Each row below holds a small network's activations on one input, seen along a few directions.
In each table, some parts of the input vary, and every possible input appears once, in random order.
Descriptions start from the smaller parts, as in this example, which fits no table here: one of 2 separate values, together with either a single point or one of 9 places around a ring or (one of 6 places along a line, together with one of 8 places around a ring).
Shared parts are said once, and a part with two or three values counts as separate values.
In the rows, 128 means zero.

Rows:
row 1: [195  74 129 136  96 118 104 131 146 119 162 155 124 102 142 136 219 126]
row 2: [178 135  88 175 139 111 143 109 113 162 134  88 115 119 158 127  96 115]
row 3: [ 31 121 152  73 121 114 126 123 100 139 142 182 133 130 145 135  80 134]
row 4: [ 68 119 163 100 131 120 113 133 167  95 117 169 141  98 126 114 155 152]
row 5: [ 98 162 123 127 169 166 144 135 125 127 106  88 127 165  96 129  67 138]
row 6: [163 152 122 145 137 155 147 109 116 145 141  74 103 143 110 135  83 128]
row 7: [ 75 104 125 110 102  79 129 112  81 166 164 173 141 110 174 125 114 122]
row 8: [157 156 122 131 155 172 124 169 157  89  61 106 133 178  71 128 152 115]
row 9: [ 86 107 173  87 135 169 111 137 158  99 157 138 137 124  99 134 156 173]
row 10: [153  98 168 106 103 158 115 111 146 114 192 119 113 103 112 141 168 161]
row 11: [166  81 131 138 105 114 114 111 143 133 185 132 123  79 159 133 181 148]
row 12: [107 177 115 149 160 123 136 148 161  99  46 117 137 129 116 106 109 119]
row 13: [113 160  83 160 132  80 150 125  77 167  93 124 137 140 164 119  70  93]
row 14: [187 153 123 154 133 161 139 124 142 122 120  72 105 134 102 131 126 131]
row 15: [181 150  89 181 127  93 127 154 149 112  46 128 149 134 130 102 177  87]
row 16: [ 62 106 170  77 139 164 120 121 131 123 178 137 136 134 108 137 109 169]
row 17: [127 157  88 177 144  84 147 121 117 150  88 111 145 117 155 101  97 106]
row 18: [130  97 166  96 107 152 123  95 120 137 212 119 112 113 121 144 123 157]
row 19: [ 44 118 159  90 134 116 121 117 140 119 137 168 140 107 135 118 109 148]
row 20: [150 159  90 185 138  90 140 136 144 127  68 109 147 109 147  98 140 109]
row 21: [ 84 165 118 111 156 161 149 140  86 144 111 103 121 187 107 149  40 124]
row 22: [115 102 160  79  96 148 128 101  81 155 217 133 105 135 133 160  96 142]
row 23: [ 69 177 107 125 150 114 147 137  95 140  73 132 128 160 134 130  37 103]
row 24: [141 168 113 144 148 124 124 167 166  85  24 135 140 153  99 110 149  95]
row 25: [164 139  84 159 129 107 146 113  75 178 139 102 108 142 168 144  70 101]
row 26: [123 164 125 135 165 171 136 151 152 104  84  86 129 156  87 125 111 140]
row 27: [201 136  90 184 134 117 136 124 139 140 114  86 117 110 150 124 138 118]
row 28: [143  94 132 136  99  90 109 143 153 108 117 182 152 103 138 109 225 119]
row 29: [144  80 129 127 110 108 121  96 117 155 205 132 122  89 168 135 138 143]
row 30: [ 89 101 131 128 114  81 125 106 122 147 160 159 150  87 165 108 142 136]
row 31: [229 129  89 181 123 121 123 141 144 125  92 105 119 133 134 128 175  95]
row 32: [130  85 124 110  99 104 126 101  78 173 210 146 115 112 178 150 110 129]
row 33: [148 155 118 129 127 150 151 113  77 161 146  89  97 166 121 153  57 114]
row 34: [120 100 169  84 126 170 102 157 161  85 133 162 139 146  81 136 198 149]
row 35: [184  92 164 104  94 161 105 130 150 101 168 143 115 125  96 144 208 138]
row 36: [ 49 110 163  60 126 161 126 126  92 142 182 152 129 156 119 155  81 154]
row 37: [102 110 160  97 120 122 104 155 171  82  94 192 143 122 107 117 197 129]
row 38: [217 146 120 150 123 164 126 141 147 108  97  92 109 156  87 135 165 107]
row 39: [112 101 133 139 109  86 118 123 148 123 139 160 151  78 156 106 187 141]
row 40: [ 83 175 112 141 164 118 144 133 135 122  67 119 135 138 124 111  65 116]
Changing only one part turns row 22 into row 18. The same change can be made to row 23. Which row results? -> row 40
What is each input in this table made of? -> one of 2 separate values, together with one of 4 places along a line, together with one of 5 places around a ring
Which other rows does row 32 become when the choice among 2 separate values takes its other values? List them by row number. -> row 25
Which other rows does row 40 become when the place on the ring of 5 takes its other values? List them by row number. -> row 2, row 5, row 6, row 17
Which other rows does row 37 become when the place on the ring of 5 takes its other values? List them by row number. -> row 1, row 28, row 34, row 35
Which other rows does row 19 become when the place on the line of 4 takes its other values? List them by row number. -> row 3, row 4, row 37

Rows:
row 41: [208 116 125 159 117 128 107 154 188  82  85 134 136 113 106 112 240 118]
row 42: [ 94 111 164  81 113 143 117 126 123 119 155 160 126 135 113 139 133 138]
row 43: [169 149 101 170 138 123 146 109 120 150 127  79 116 122 137 122  96 120]
row 44: [147  98 139 126 111 128 125  99 123 146 196 115 114  94 151 138 132 151]
row 45: [118 163 121 125 141 140 137 144 121 120  82 123 121 160 109 132  94 110]
row 46: [ 59 118 168  89 135 145 119 132 151 104 141 152 144 118 108 121 138 163]
row 47: [115  93 128 123 106  91 122 112 111 150 167 164 132  99 168 128 142 129]
row 48: [126  96 144  98 113 142 119 122 108 139 181 141 123 136 129 148 133 138]
row 49: [148 151 104 143 138 140 141 137 104 142 107 103 120 161 121 137  98 111]
row 50: [138 148  89 164 128  86 141 126 106 150  97 122 136 125 160 116 105  99]
row 51: [ 86 164 125 129 168 142 134 146 153 105  70 117 140 144 105 114  96 132]
What is each input in this table made of? -> either a single point or (one of 2 separate values, together with one of 5 places along a line)
Start at row 51 and move only the place on the line of 5, one step at a time. The first step leads to row 45. Which rows follow, in order? -> row 49, row 43, row 50

Rows:
row 52: [123  89 128 124 141 147 120 119 131 144 187 112 130 114 150 138 121 163]
row 53: [142 155 127 140 143 135 138 110 138 124 118  93 103 120 126 131  81 123]
row 54: [ 90 114 137 124  99  93 132 102 104 151 160 154 144  98 151 115 132 129]
row 55: [221 114 118 180 125 127 125 118 174 119 128  98 111  89 126 112 201 132]
row 56: [150 148 119 121 121 134 136 130 109 129 106 128 102 156 119 143  91  94]
row 57: [134 111 149 105  91 129 132 110  86 154 181 139 123 139 127 144 133 126]
row 58: [ 93 154 122 141 150 116 132 151 147 116  66 131 162 144 113  99 133 121]
row 59: [133 158 129 139 151 152 134 128 152 111  97  95 112 127 114 133  98 135]
row 60: [140 152 123 122 130 152 130 148 124 116  87 131 111 164 108 144 109 105]
row 61: [126 117 150 124 107 137 137  92 118 149 194 107 124 105 134 125 121 152]
row 62: [134 112 155  89 105 135 117 120 115 126 158 158 105 138 122 152 125 120]
row 63: [ 72 116 146 108 132 119 121 145 150 104 116 156 160 121 113 107 167 141]
row 64: [ 81 119 146 102 121 110 116 134 147 110 118 170 131 107 139 123 145 137]
row 65: [114 117 155  95 127 161 116 150 128 103 136 147 141 159  87 134 168 137]
row 66: [127 118 158 107 122 141 123 102 146 123 170 125 107 101 127 135 112 148]
row 67: [233 110 109 149  94 123 108 142 139 117 115 125 124 129 128 132 214  95]
row 68: [130 151 122 130 140 160 129 156 127 114  85 121 140 182  83 126 133 115]
row 69: [ 90 115 143 105 112  96 119 112 133 125 136 172 125 100 149 123 126 127]
row 70: [183 112 105 180 109  75 118 137 161 108  99 151 147  89 156 108 205 109]
row 71: [124 117 157  88 115 151 113 141 127 110 139 159 112 145 111 152 144 130]
row 72: [150 148 112 137 108 122 147 124  78 156 131 108 118 156 121 135  99 105]
row 73: [125 156 127 145 160 160 134 136 155 109  94  85 142 144  87 116 122 145]
row 74: [109 120 156 109 142 165 125 133 159 100 147 113 144 120  90 119 154 168]
row 75: [109 132  85 153 158  97 135 140 112 153 108 133 148 127 166 122 103 118]
row 76: [118 121 160 105 132 156 119 124 159 107 150 125 114 106 115 136 130 160]
row 77: [112 154 117 136 134  94 136 121 126 128  86 143 125 118 150 113  93 104]
row 78: [142 156 118 156 128 126 149 103 108 149 144  74 118 123 129 120  90 131]
row 79: [148 124  87 137 144 136 136 147  94 154 125 117 125 169 139 149 103 112]
row 80: [131  83 126 106 125 140 115 136  98 148 173 144 128 150 144 156 134 136]
row 81: [112 155 109 154 121  85 146 116  95 153 113 126 141 116 149 105  99 111]
row 82: [139 132  93 156 164 138 139 127 125 148 138  82 126 134 146 136  92 139]
row 83: [102 157 121 134 142 109 132 141 142 117  67 143 133 127 139 115 111 114]
row 84: [ 88  88 115 123 134 102 115 129 117 147 154 160 148 108 167 129 134 140]
Changing only one part turns row 70 into row 55. The same change can be made to row 77. Which row results? -> row 53
What is each input in this table made of? -> one of 3 separate values, together with either a single point or (one of 2 separate values, together with one of 5 places along a line)
Which other rows does row 52 become when the choice among 2 separate values takes its other values? List them by row number. -> row 82
Which other rows agree with row 68 in the choice among 3 separate values? List them by row number. -> row 56, row 57, row 60, row 62, row 65, row 67, row 71, row 72, row 79, row 80
